A small network was shown many inputs. Here are its activations along a few directions, one row for each input.
Each table varies a few parts of the input and shows all the possible inputs, shuffled.
A made-up example of a description, with smaller parts first: one of 6 places along a line, together with either a single point or one of 9 places around a ring or (one of 3 separate values, together with one of 5 places around a ring).
Shared parts are said once, and a part with two or three values counts as separate values.
In the rows, zero is written as 128.

Other details of the inputs vary at random and push rows far along two fixed directions, the same in every table; ignore that.

Rows:
row 1: [130 115 129 161 147 116 106  79 138 154 103 151 117]
row 2: [174 171 136 158 160 120  73 145 172 139 136 118 151]
row 3: [178 152 103  38  74 128 124 212 149 104 180  71 153]
row 4: [123 124 133 175 153 120 118 101 158 135 101 163 117]
row 5: [110  84  75  84  30 147 186 120  38  78 145 147 129]
row 6: [151 155 134 151 144 152 118 120 146 164 156  88 135]
row 7: [ 69 103 128 155 116 130 178  94  99 116 101 207 117]
row 8: [166 154 175 123 162 126  70 159 170 147 119  71 125]
row 9: [105 128 134 168 177 124 121 113 127 153 114 147 141]
row 10: [108 141 150 168 149 127 126  93 157 140 121 165 135]
row 11: [ 93  89 149 110 164 115 166 110 110 127  97 173 118]
row 12: [188 144  86  79  44 149 110 157 114  97 191  67 161]
row 13: [181 157 131 153 165 153  84 138 161 167 154  80 142]
row 14: [150 176 140 156 143 118  99 130 164 141 137 122 146]
row 15: [100 120 152 126 187 117 118 118 147 135 104 143 102]
row 16: [143 123  84 108  75 149 133 164 133  77 148 137 164]
row 17: [187 133 117  59  70 137 112 218 135  80 170  60 157]
row 18: [176 183 139 158 162 137  96 131 152 177 158  65 138]
row 19: [ 72  89 131 116 171 118 164 110 119 115 102 169 103]
row 20: [160 163 107  48  64 145 111 207 139  86 163  55 143]
row 21: [194 154 133 152 138 112  56 133 156 164 135 109 114]
row 22: [ 70  91 118 153 145 141 160 102 107 128 111 177 141]
row 23: [116 137 164 129 195 120  92 122 162 146 102 121 102]
row 24: [192 155  86  85  56 137 108 158 105 101 183  59 160]
row 25: [147 124  89 112  74 144 130 176 117  84 146 146 148]
row 26: [104 123 187 135 162 110 137 108 138 145 115 133 114]
row 27: [ 73  93 106 146 107 109 181  57  78 126  86 176 110]
row 28: [124 126 128 169 181 139 135  97 113 163 112 126 126]
row 29: [ 72  88  75  51  63 135 211 161  86  55 145 141 127]
row 30: [129 160 153 108 153 122  98 146 167 134 135  93 111]
row 31: [ 91 100 118 147 108 119 157  63 108 135 102 167 112]
row 32: [108 121 184 134 167 107 142 107 141 145 121 136 114]
row 33: [152 136 172 119 150 122  93 154 150 138 119  93 129]
row 34: [126 132  95 108  70 149 146 175 107 108 166 119 149]
row 35: [159 159 138 153 142 148 113 132 133 169 156  95 121]
row 36: [193 155  70 105  64 130 108 198 144  81 156  86 153]
row 37: [ 76  85 103  63  44 147 203 154  73  62 115 121 130]
row 38: [154 153 168 104 158 109 113 147 161 150 146 108 130]
row 39: [199 152 142 143 147 126  53 127 135 161 152 100 126]
row 40: [100  97  70 106  28 137 198 151  82  65 127 168 119]
row 41: [172 141 125 140 148 122  84 107 121 145 136 103 139]
row 42: [108  82  61 109  42 140 186 158  79  59 117 174 122]
row 43: [156 128  92 108  53 125 128 143 106 114 147 117 122]
row 44: [101 126 188 136 157 113 132 110 134 148 104 128 113]
row 45: [ 70 107 112 161 117 112 187  81 103 113  85 186 111]
row 46: [ 99  95 119 159 151 152 162  98  84 147 109 161 110]
row 47: [135 128 167 119 197 109 104 127 162 167 110 135 118]
row 48: [ 96 143 143 168 165 122 133 104 129 160 123 139 138]
row 49: [133 112 139 154 161 130 105  70 117 153 118 144 127]
row 50: [108 122 142 169 169 131 115 122 126 158 120 160 126]
row 51: [ 67  98 118 160 112 123 185  78 117 112  93 193 111]
row 52: [100 126 162 122 177 127 112 114 136 139  84 134 107]
row 53: [117 106 176 135 178 111 130 115 137 139 110 139 116]
row 54: [189 160 122 149 143 106  64 124 156 157 129  95 130]
row 55: [ 41  92 132 111 142 120 188  96 104 108  98 176  97]
row 56: [131 156 141 152 143 136 104 135 161 156 157 111 150]
Description of these inputs: one of 2 separate values, together with either one of 10 places around a ring or (one of 3 separate values, together with one of 6 places around a ring).
Question: Changing only the choice among 2 separate values turns row 35 into row 46. The same change can be made to row 10. Which row results?
Answer: row 16
Question: Which other rows does row 11 become when the choice among 2 separate values takes its other values? List them by row number.
Answer: row 38
Question: Which other rows does row 15 become when the choice among 2 separate values takes its other values? List them by row number.
Answer: row 55

Rows:
row 57: [105 102 122 157 125 129 154  90  96 132 112 168 126]
row 58: [107 122 127 154 126 125 140  92 116 139 114 152 117]
row 59: [108 106 153 119 154 115 135 101 115 138 102 140 106]
row 60: [176 158 171 119 169 111  68 139 166 162 137  82 117]
row 61: [109 108  99 139 117 133 156 102 100 117 114 151 128]
row 62: [ 90  89 143 113 140 117 156  96  98 125  96 152 104]
row 63: [100 105  90  86  77 151 183 163  97  83 143 127 146]
row 64: [200 173 147 164 159 128  51 141 170 171 154  91 138]
row 65: [150 120  70  91  33 145 154 163  92  82 164 114 157]
row 66: [103 112 106 140 108 134 158 105 101 118 112 150 118]
row 67: [169 146 103  65  75 150 124 195 122  99 178  56 155]
row 68: [124 105  82  65  46 134 163 176 105  57 136 128 140]
row 69: [173 165 160 184 192 121  59 104 170 187 133 116 124]
row 70: [132 148 157 186 186 115  91  85 153 178 104 136 112]
row 71: [101 109 117 148 113 126 159  85 100 128 119 163 121]
row 72: [ 71  98 163 158 175 105 147  73 129 139  73 192  99]
row 73: [165 166 167 127 169 129  83 142 160 165 152  72 132]
row 74: [ 96 119 136 141 145 120 143 124 138 122 109 165 121]
row 75: [144 154 142 135 147 120 101 156 169 132 134 124 131]
row 76: [202 174  92  67  68 151  99 236 159  97 201  40 171]
row 77: [182 166 127 150 147 127  68 136 161 155 150  96 139]
row 78: [124 144 152 143 167 129 117 131 154 152 133 120 130]
row 79: [ 89 102 137 126 133 115 152 108 122 112  94 169 112]
row 80: [ 98  99 105  85  89 147 179 140  83  95 136 118 136]
row 81: [ 80 108 131 138 139 123 161 118 124 114 102 177 120]
Question: Describe the family of inputs behind these rows.
Answer: either one of 10 places around a ring or (one of 3 separate values, together with one of 5 places around a ring)
Question: What sort of input is row 72?
Answer: one of 3 separate values, together with one of 5 places around a ring
Question: Which other rows does row 68 become when the place on the ring of 5 takes its other values? List them by row number.
Answer: row 59, row 67, row 75, row 76
Question: Which other rows does row 76 become when the choice among 3 separate values takes its other values? List them by row number.
Answer: row 63, row 78

Rows:
row 82: [132 133  94  78 126 135 120 193 140  93 138  78 146]
row 83: [193 151  94 134 108 137  97 179 163 119 168  88 175]
row 84: [113  91 148  90 109 104 149 124 122  94  94 154 107]
row 85: [157 121 121 144 121 118 120 100 129 139 133 119 148]
row 86: [ 85  99 119 160 166 124 150  87 110 139 103 200 116]
row 87: [122 155 109  77 107 126 131 179 149 103 149  65 138]
row 88: [ 82  69 148  87 118 147 175 109  71 111 131 139 122]
row 89: [148 168 133 144 138 114 102 125 162 155 156 124 128]
row 90: [138 105  86 104  51 145 140 126  85  92 136 131 159]
row 91: [103 110 126 177 171 133 134  97 119 161  94 167 100]
row 92: [ 95  90 132 157 159 118 144  49  95 166  92 179  94]
row 93: [126 129 135 174 181 122 122 100 142 143 119 168 133]
row 94: [135 118 123 144 107 134 121 103  93 129 113 123 121]
row 95: [ 80 111  99  62  84 158 215 153  83  90 144 103 147]
row 96: [150 155 156 192 184 130  67 113 169 171 119 140 146]
row 97: [ 86  94 115 164 164 133 152  87 109 152  95 193 106]
row 98: [137 145 151 191 178 134  88 114 143 162 107 134 120]
row 99: [ 91 103 124 181 159 135 160  92  98 137  79 173  97]
row 100: [ 79  98 163 118 190 131 171  70  90 156  95 134 118]
row 101: [134 144  97 121  55 148 138 154 117  96 154 111 155]
row 102: [180 151 201 114 167  92  75 156 160 164 135  98 122]
row 103: [157 152  88 106  72 140 128 163 136 123 170 101 133]
row 104: [134 143  96 120  54 146 138 150 122  98 154 120 165]
row 105: [123 120  81 119  56 135 179 141 116  89 153 125 164]
row 106: [100  88  98 117 105 120 162  83  75 110 120 176 122]
row 107: [123 104 112 143 109 129 152  93  79 125 100 133 100]
row 108: [ 93 101 113  66  49 120 189 168 120  58 120 149 121]
row 109: [171 169 164  87 104 111 104 210 167 127 169  81 139]
row 110: [ 69 100 145 126 196 145 178 105 103 143  97 149 128]
row 111: [191 185 117 133 104 136  83 170 168 153 172  65 125]
row 112: [124 130  83 108  63 133 175 141 110  82 160 135 152]
row 113: [100 113 126 166 175 121 132  93 123 143 111 189 121]
row 114: [131 135 145  79  96 155 136 180 132 113 183  82 142]
row 115: [181 155 136 135 150 110  69 113 150 164 151 110 125]
row 116: [162 159 216 156 221  98  66 159 190 184 122 126 119]
row 117: [138 112 111 135 116 129 128 101  99 145 118 125 105]
row 118: [ 79  86 118  79 111 117 159 104 106  80  81 154 103]
row 119: [148 172 128  79 105 122  96 180 187  99 142  80 124]
row 120: [166 145 141 151 128 128  77 110 132 150 131 106 138]
row 121: [164 160  99 126  70 142 132 167 127 111 154  80 125]
row 122: [184 187 124 138  88 141  84 171 156 131 167  65 143]
row 123: [117 129  79 100  63 131 165 145 107  88 161 141 143]
row 124: [103 128 154 131 191 115 102 121 174 127  84 150 104]
row 125: [131 146 163 203 197 129  78  98 157 174 105 148 130]
row 126: [152 159 164 119 195 103  67 126 169 161 120  66 119]
row 127: [108  91 103 126 106 122 171  79  79 104 118 169 130]
row 128: [161 153 196 148 201  99  65 150 210 155 107 131 110]
row 129: [ 68  82 169 133 180 149 157 113 106 137 117 166 118]
Question: Changing only one part turns row 98 into row 94. The same change can be made to row 116. Which row results?
Answer: row 102
Question: Describe the family of inputs behind these rows.
Answer: one of 3 separate values, together with either one of 6 places around a ring or one of 10 places around a ring
Question: Which other rows does row 121 become when the choice among 3 separate values takes its other values? List them by row number.
Answer: row 99, row 107
Question: Which other rows does row 112 become when the place on the ring of 10 takes its other values? List them by row number.
Answer: row 89, row 101, row 103, row 104, row 105, row 111, row 121, row 122, row 123
Question: Which other rows does row 100 become when the place on the ring of 6 takes its other values? List them by row number.
Answer: row 84, row 88, row 102, row 118, row 126
Question: Start at row 82 and move only the place on the ring of 6, one step at a time. The first step leads to row 110. Which rows follow, in order?
Answer: row 129, row 116, row 128, row 124

Rows:
row 130: [ 91  90 138 107 109 121 166  74  75 122 109 144 121]
row 131: [138 109 129 135 116  99 101  96 127 127 111 162 108]
row 132: [126 108  55 102  28 141 159 172 112  51 156 157 162]
row 133: [114 110 145 136 135 101 130 119 147 105  79 180 103]
row 134: [100  84 114 142 120  97 151  62  98 110  66 204 100]
row 135: [ 72 117 154 169 161 131 164  72 120 148 114 168 135]
row 136: [106 139 147 104 125 129 145 150 134 122 139 120 140]
row 137: [ 90 126 154 119 158 132 148 129 134 138 128 146 124]
row 138: [176 177 150 181 205 134  51 135 183 174 143  93 150]
row 139: [179 147  81  78  17 160 138 193  97  88 193  66 170]
row 140: [165 182 182 187 171 121  72 102 162 196 140  94 124]
row 141: [168 175 211 132 186 110  67 138 189 171 139  79 123]
row 142: [113 112 109  80  70 127 175 160 115  86 134 108 121]
row 143: [170 119  84  57  22 127 118 219 138  48 163 107 141]
row 144: [172 196 155 181 175 117  73 129 202 183 162  85 137]
row 145: [141 136  94  84 106 146 121 200 127  92 147  91 155]
row 146: [ 96  99 118 176 109 120 145  86 100 124 100 203 111]
row 147: [128 125 193 144 212 112 108 112 158 176 108 139 106]
row 148: [118 150 180 153 200 107 100  98 169 164 101 125  86]
row 149: [118 112 111 126  92 154 161 121  86 126 144 139 132]
row 150: [122 147 167 162 170  98  84 127 186 149 114 166 114]
row 151: [149 129  98 155  88 121 128 125 123 111 112 165 132]
row 152: [184 193 109 140 129 137  84 163 179 137 177  74 147]
row 153: [116 129  94 108  66 148 170 149 108  92 157 112 162]
row 154: [ 99 150 139 135 162 121 131 125 152 140 117 135 111]
row 155: [103 130 114  81  78 133 169 170 114  91 143 110 146]
row 156: [ 83  78 133 108 124 127 173  68  69 127 107 164 110]
row 157: [189 191 105  80  79 127  98 225 180 112 193  42 152]
row 158: [ 93  91  96 127 120 151 183 121  97 114 132 166 146]
row 159: [177 126 114  66 103 138 113 208 127  88 160  75 144]
row 160: [126 118 141 108 110 117 133  93 100 132 122 109 122]
row 161: [130 146 134 175 131 124 131  99 126 164 131 125 115]
row 162: [104 119 111 171 129 115 147  97 140 113  94 201 134]
row 163: [ 87  71 112 124 139 127 154  73  64 120  81 158 115]
row 164: [167 117 117  92 117 126 116 133 111 136 147 103 132]
row 165: [172 148 141 160 154 136  94 129 138 178 151 112 132]
row 166: [132 158 159 165 177  95  89 128 189 144  96 168 116]
row 167: [ 81  91 115 107 141 134 171 145  94 102 116 158 133]
row 168: [162 148 166  93 139 131 100 168 159 132 154  87 126]
row 169: [107  88 102 147 122 147 165 107  68 123 119 159 131]
row 170: [153 146 106 108  98 156 127 166 140 114 180  98 162]
row 171: [186 197 148 180 166 126  57 120 171 184 152  86 114]
row 172: [102  95  96 151 116 151 156 106  72 120 107 152 131]
row 173: [177 112  93  77  96 133 115 156  92 104 154  86 143]
row 174: [159 129 122  87 120 139 104 186 133 101 133  82 138]
row 175: [ 54  57 109 130 131 129 183  45  63 122  63 181  97]
row 176: [132 131 143 134 139 105 122  84 125 158 117 115 106]
row 177: [ 94  96 124 103 122 139 154 131 118 104  94 133 110]
row 178: [113 137 179 153 216 117 111 119 163 181 117 147 119]
row 179: [ 88 122 124 127 149 137 142 131 137 126 104 139 121]
row 180: [125 123 129 163 177 138 125 117 130 144 131 141 145]
row 181: [156 141 104  96 102 124 113 119 114 120 140  93 113]
row 182: [ 78 106 178 126 151 114 161  96 119 131  92 144 105]
row 183: [141 136 118 166 136 144 109 112 129 155 121 118 124]
row 184: [121 129  95 142 125 151 134 132 134 121 131 124 144]
Question: Changing only one part turns row 182 into row 153. The same change can be made to row 177. Which row results?
Answer: row 184
Question: Describe the family of inputs behind these rows.
Answer: one of 5 places around a ring, together with either one of 2 separate values or one of 9 places around a ring
Question: Which other rows does row 157 become when the place on the ring of 9 takes its other values? List them by row number.
Answer: row 136, row 137, row 145, row 154, row 155, row 167, row 178, row 179
Question: Which other rows does row 160 become when the place on the ring of 9 takes its other values? List them by row number.
Answer: row 130, row 156, row 163, row 164, row 173, row 175, row 176, row 181
Question: Which other rows agree with row 172 in the place on the ring of 5? List them by row number.
Answer: row 139, row 140, row 146, row 149, row 151, row 161, row 165, row 169, row 171, row 183
Question: Which other rows does row 132 become when the choice among 2 separate values takes its other values? List them by row number.
Answer: row 162
Question: Which other rows does row 134 become when the choice among 2 separate values takes its other values? List them by row number.
Answer: row 131
